Each row below holds a small network's activations on one input, seen along a few directions.
Each table varies a few parts of the input and shows all the possible inputs, shuffled.
A made-up example of a description, with smaller parts first: line(6) and (point or (values(2) and ring(5)) or line(11)).
Shared parts are said once, and a part with two or three values counts as separate values.
In the rows, zero is written as 128.

Other details of the inputs shift rows strongly along three fixed directions, in all tables alike. That doesn't count.
These rows show it; all are for the same input, with only those details redrawn:
[108 108 101 129 114 142 126  69 119 133  99]
[162  90 128 138 107 141  92  83  79 124 113]
[182  88 152 157 142 129 111 108 108  96 108]
[137 164 209 100 119 121 103 152 127 146 148]
[114 141 146  91  78 142  85  95  85 170 137]
[ 96 134 136 145 171 122 178 112 199 106  92]
[117 135 159 142 167 118 161 126 183 106 104]
[ 97 169 178 101 128 124 133 134 159 149 132]

A family of inputs:
R1: [198  70 129 168 129  99  86 149 108 110 122]
R2: [ 55 179 142 106 132 135 160 129 194 136 151]
R3: [135 137 142 161 163 117 172 142 144 133 131]
R4: [175 115 183 154 137 131 111 152 136  85 145]
R5: [136 176 166  97 121 125 109 179 116 105 166]
R6: [ 60 152  82  95 110 157 146  67 120 169 135]
R7: [203 125 161 151 161 101 125 180 116 137 149]
R8: [102 122 104 149 168 104 165 154 200 124 123]
R9: [156 108 105 168 157 145 161  90 128 102 115]
R10: [ 98 100  40 133 140 128 151  88 126 163 109]
R11: [ 39 161  71  81 109 161 145  93 138 152  99]
R12: [109 126 124 155 177 117 178 131 159 125 121]
R13: [176 118 149 147 152  97 118 183 134 122 157]
R14: [160  76 114 158 100 135  87 109  68 126 145]
R15: [155 107 111 126  88 134  75 114  76  94 116]
R16: [142 137  88  35  41 132 107 153  93 137 131]
R17: [115 141 141  91  84 160  88 100  84 171 147]
R18: [ 69 142  91 113  83 133 125 101 104 175 156]
R19: [123 109  68 146 172 145 166 102 134  79  89]
R20: [128  80 103 173 156 133 152 106 134 118  94]
R21: [134  95  31  68  94 141 162 107 118 115  73]
R22: [140  88 118 149 112 124 107  99  87 146 107]
R23: [ 81 184 156 105 127 129 150 142 169 135 166]
R24: [ 71 126  68 110  90 131 115 113 136 182 128]
R25: [ 94  88  80 178 144 129 164 103 165 106  98]
R26: [ 99 162 149  99 151 110 140 173 165 181 146]
R27: [114 139 142  97  85 141  92  94  92 164 133]
R28: [143 169 185  87 140 134 105 176 112 121 150]
R29: [158 136 160 172 145 107 150 165 141 112 153]
R30: [171  75 139 181 126 106 108 128 109  97 117]
R31: [101 182 132 115 124 101 149 173 168 172 162]
R32: [108 151 113  83  75 151  81 124  79 135 153]
R33: [140 113  96 180 148 137 167  98 155  82 123]
R34: [144  78  89 161 167 121 143 125 150 128  94]
R35: [ 94 162 154 100 137  97 135 169 171 181 128]
R36: [162  94 130 141  85 135  78  93  82 113 131]
R37: [154 181 167 109 110 125 110 179 108 108 166]
R38: [163  90 120 136 121 157  98  85  74 123 133]
R39: [162 133 166 138 145 128 114 176 139  67 128]
R40: [110 162 106 140 184 132 196 138 180  89 100]
R41: [178 112 191 150 159 116 118 168 110 122 146]
R42: [131 174 186  86 124 120 102 170 120 128 130]
The inputs of R19 and R5 match in every part but one. If R41 is changed in the same way as R19 into R5, which row does it become?
> R14
The inputs of R28 and R32 match in every part but one. If R11 is changed in the same way as R28 into R32, which row does it become?
> R39
What do these inputs look like to the network?
> values(2) and (point or (line(4) and line(5)))
Start at R40 and move only the line(4) part, one step at a time. The first step leads to R9. Which rows follow, in order?
> R3, R7
Change only the line(5) part in R8. List by row number the other rows that result.
> R1, R13, R24, R31
Change only the values(2) part in R27. List by row number the other rows that result.
> R36
Change only the values(2) part in R18. List by row number the other rows that result.
> R12

A family of inputs:
R43: [102 165 162 100  85 130  84 126  90 191 171]
R44: [132 148 162 116 141 127 140 144 151 104 119]
R45: [131 145 152 111 137 113 138 164 155 115 123]
R46: [127 151 160 112 141 133 140 147 153 109 126]
R47: [163 123 126 113  95 133  94 140  83 126 148]
R48: [130 135 149 127 152 112 145 159 157 135 133]
R49: [ 91 119 107 145 132 133 140  94 137 148 122]
R50: [183  65  86 178 153 145 129  89 104  56  91]
R51: [127 156 152 122 142 132 146 146 151 102 135]
R52: [ 73  97  51 180 153 139 180  59 170 122  92]
R53: [155 117 176 156 157 113 123 142 139 121 136]
R54: [ 90 113  61 118 100 138 126  85 103 167 120]
R55: [127 134 147 134 157 106 155 157 168 130 121]
R56: [134 150 148 119 138 117 137 169 149 111 134]
R57: [234  70 140 139 108 129  61 139  49  94 132]
R58: [100 154 113  97  88 131 114 125 105 183 157]
R59: [152 103 104 132 122 133 116 127 108 107 117]
R60: [ 84 126 110 130 112 133 129  87 130 165 120]
R61: [125 141 140 141 157 112 154 159 162 127 130]
R62: [100 148 115  89  88 152 109 103  96 146 134]
What do these inputs look like to the network?
> line(4) and line(5)
Change only the line(5) part in R44. List by row number the other rows that result.
> R46, R50, R51, R62
